A small network was shown many inputs. Here are its activations along a few directions, one row for each input.
In each table, some parts of the input vary, and every possible input appears once, in random order.
Descriptions start from the smaller parts, as in this example, which fits no table here: values(2) and (point or line(11) or (line(4) and ring(8))).
Shared parts are said once, and a part with two or three values counts as separate values.
(in the rows, 128 means zero)

A family of inputs:
row 1: [150 124 108 119 130 163 139 160 125 132 138 126 120 123 102]
row 2: [148 131 114 121 130 155 140 156 125 125 131 128 126 123 106]
row 3: [126 144 163 133 113 119 111 101 122 124 132 115 154 130 148]
row 4: [142 131 129 125 132 147 126 139 123 129 138 119 133 125 117]
row 5: [ 61  38  69 133 169  15 164  99 166 140  55 214  23 137 131]
row 6: [144 124 103 119 131 162 137 161 125 133 142 123 121 123 110]
row 7: [123 145 161 135 109 119 114 101 125 118 133 117 154 130 147]
row 8: [129 142 145 131 120 133 121 119 125 123 133 118 144 129 133]
row 9: [149 128 114 119 136 156 137 154 124 131 136 125 126 123 110]
row 10: [133 140 137 127 123 138 124 128 126 123 135 118 139 128 128]
row 11: [145 128 113 120 129 156 137 158 126 131 138 123 127 122 111]
row 12: [135 139 129 126 127 142 128 135 122 123 135 121 136 128 124]
row 13: [ 59  38  61 133 171   4 161  90 167 150  63 214  18 137 141]
row 14: [138 133 127 125 125 147 125 143 124 130 138 118 134 125 119]
row 15: [135 137 131 126 127 141 125 138 119 128 137 120 140 127 129]
row 16: [125 142 149 133 120 125 115 115 124 126 134 114 147 130 146]
row 17: [125 143 155 134 117 126 113 104 125 124 135 113 151 128 146]
row 18: [138 135 133 126 129 142 128 135 121 128 139 119 138 126 124]
row 19: [126 144 143 131 119 131 119 121 125 127 135 114 145 128 138]
row 20: [123 147 161 134 107 117 110 105 122 124 131 116 155 130 150]
row 21: [124 141 157 135 113 126 111 108 122 124 134 116 155 127 148]
row 22: [131 140 154 132 122 127 116 114 122 126 132 115 147 129 140]
row 23: [130 142 134 128 122 136 123 130 127 126 136 115 142 128 133]
row 24: [131 143 154 134 116 127 118 117 123 121 128 119 147 130 136]
row 25: [ 56  38  67 129 174  16 160 101 167 147  56 216  21 137 137]
row 26: [136 140 140 127 124 138 123 129 125 127 134 116 140 128 126]
row 27: [147 124 104 121 131 162 141 159 126 127 137 128 121 124 104]
row 28: [141 134 118 125 128 150 130 150 125 131 136 123 132 128 117]
row 29: [125 145 154 134 114 126 114 105 124 119 130 118 152 129 144]
row 30: [129 142 144 132 121 133 122 118 127 127 136 114 144 127 133]
row 31: [139 135 125 125 129 146 127 139 124 123 135 120 131 126 117]
row 32: [142 134 115 124 135 149 132 144 126 130 137 122 129 129 116]
row 33: [141 134 115 126 131 150 133 146 126 125 134 126 130 129 114]
- The inputs of row 17 and row 21 match in every part but one. If row 22 is changed in the same way as row 17 into row 21, which row does it become? => row 16
- Describe the family of inputs behind these rows. => values(3) and (point or line(10))
- List by row number the other rows that have the values(3) part in common with row 24. => row 2, row 5, row 7, row 8, row 10, row 12, row 27, row 29, row 31, row 33

A family of inputs:
row 34: [140 133  63 117  96 178 140 192 153 110 145 122 104 127  93]
row 35: [135  91 174 114 122  90 128  85 128 116  79 170 111 138 105]
row 36: [149 100  56 118 161 141 144 146 140 136 114 150  77 123  85]
row 37: [ 90 154 163 155 127  56 108  59 127 120  83 131 158 143 171]
row 38: [ 82 138 179 158 158  36 118  50 137 115  87 131 141 155 156]
row 39: [149 123 121 129  53 172 160 175 138  86 118 143 133 126  80]
row 40: [ 97 164 178 158  90  68  95  64 138 122 101 119 146 143 173]
row 41: [165 169 171 114 148 215  97 126 107 160 210  37 215 117 173]
row 42: [128 129  65 131 129 172 149 194 144 117 137 149 107 111  89]
row 43: [ 88 125  62 130 145 145 129 173 123 147 167 113 116 113 147]
row 44: [ 83 169 176 162  75  88  99  66 139 106 122 118 162 128 172]
row 45: [198 187 226 121  99 207  87 145  73  94 155  82 216 124  99]
row 46: [102 136 109 129  77 121 115 121 146 143 187 102 141 124 198]
row 47: [101 120  67 121 153 127 132 166 120 166 147 116  97 122 152]
row 48: [139 101  84 127 193 115 166 150 145 143 120 166  64 129  78]
row 49: [104  87  78 107 197  88 141 117 132 167 134 111  66 124 136]
row 50: [146 111  72 123 131 151 139 178 150 140 115 137  80 121  88]
row 51: [139 106 162 134 111  92 130 110 117 111  92 187 136 140 114]
row 52: [114 101  51 113 176 121 123 122 118 164 140 122  83 134 151]
row 53: [142 119 120 150  95 166 156 181 133  85 112 174 133 123  80]
row 54: [127 147 176 133  42 129 134 149 121  88 128 160 160 125 121]
row 55: [134 110  73 110 182 139 166 150 142 137 104 167  65 122  91]
row 56: [120 125 175 149  73 125 123 144 124  92 117 176 160 125 115]
row 57: [103 131  59 118 110 159 121 164 134 141 182 100 111 133 158]
row 58: [ 85 122 114 144 128 115 108 141 141 136 170 125 150 113 194]
row 59: [231 189 174 121 125 225 132 187  84  90 148  75 208 122  66]
row 60: [130  84 185 120 124  62 140  89 133 125  89 163 111 134  90]
row 61: [108  98  69 100 198 119 128 113 129 161 127 124  65 129 151]
row 62: [ 89  81 126 120 184  63 118  90 142 160 137 117 101 137 175]
row 63: [166 174 128  90 158 235 106 150 100 186 208  19 183 116 125]
row 64: [150  85 135 141 158 105 176 137 135 112  92 183  90 138  63]
row 65: [214 198 125 102 154 239 128 201 100 136 176  57 181 130  75]
row 66: [148  96 124 124 146 127 176 134 129 109  74 182  92 128  77]
row 67: [165 213 232 129 102 182  71  51  95 113 166  30 216 112 151]
row 68: [ 94 117 118 136 138  98 108 137 134 158 144 125 131 127 197]
row 69: [158  99 126 137  94 146 153 159 134 111  87 156 105 127  78]
row 70: [155 101 110 134 127 130 171 145 122 108  87 184 112 127  78]
row 71: [133 121 177 133  79 103 132 133 119 119  88 167 137 122 114]
row 72: [ 91  92 119 110 179  91 110  86 140 160 128 129 101 136 188]
row 73: [ 87 143 175 130 139  53 108  35 140 125  73 123 133 143 163]
row 74: [ 96  96 105 121 153  89 110  95 130 169 135 121 120 131 186]
row 75: [ 99 190 176 163  48  93 102  65 140  91 148 111 157 135 180]
- The inputs of row 73 and row 61 match in every part but one. If row 75 is changed in the same way as row 73 into row 61, which row does it become? => row 57
- Describe the family of inputs behind these rows. => ring(6) and (point or line(6))
- A walk changes only the line(6) part. It starts at row 34 and steps to row 42. List the rest of the walk in order. => row 50, row 36, row 55, row 48
- List by row number the other rows that have the ring(6) part in common with row 51. => row 35, row 45, row 54, row 56, row 60, row 71

A family of inputs:
row 76: [101  94  96 127 144  89 142 129 142 140 110 157  88 129 135]
row 77: [129  84  78 119 153 121 156 160 136 134 100 173  77 126  95]
row 78: [148 168 158 129 113 162 113 136 117 125 162  83 172 126 132]
row 79: [ 69 138 225 159  93  18  88   8 133 111  88 141 162 143 201]
row 80: [110  92  86 126 146 103 144 137 143 139 106 162  82 130 120]
row 81: [ 93  98 107 132 148  84 130 110 143 142 113 151  98 131 151]
row 82: [139 170 169 133 111 159 100 120 117 125 161  81 182 125 150]
row 83: [121  88  74 117 154 112 158 142 141 134 108 164  66 127 102]
row 84: [171 153 136 115 120 190 128 156 108 123 155  99 157 122 104]
row 85: [157 164 144 126 108 179 115 146 113 120 155  95 166 124 121]
row 86: [170 159 135 124 118 191 136 164 116 115 151 101 158 124  95]
- Describe the family of inputs behind these rows. => point or (values(2) and line(5))
- Which other rows does row 76 become when the line(5) part takes its other values? List them by row number. => row 77, row 80, row 81, row 83
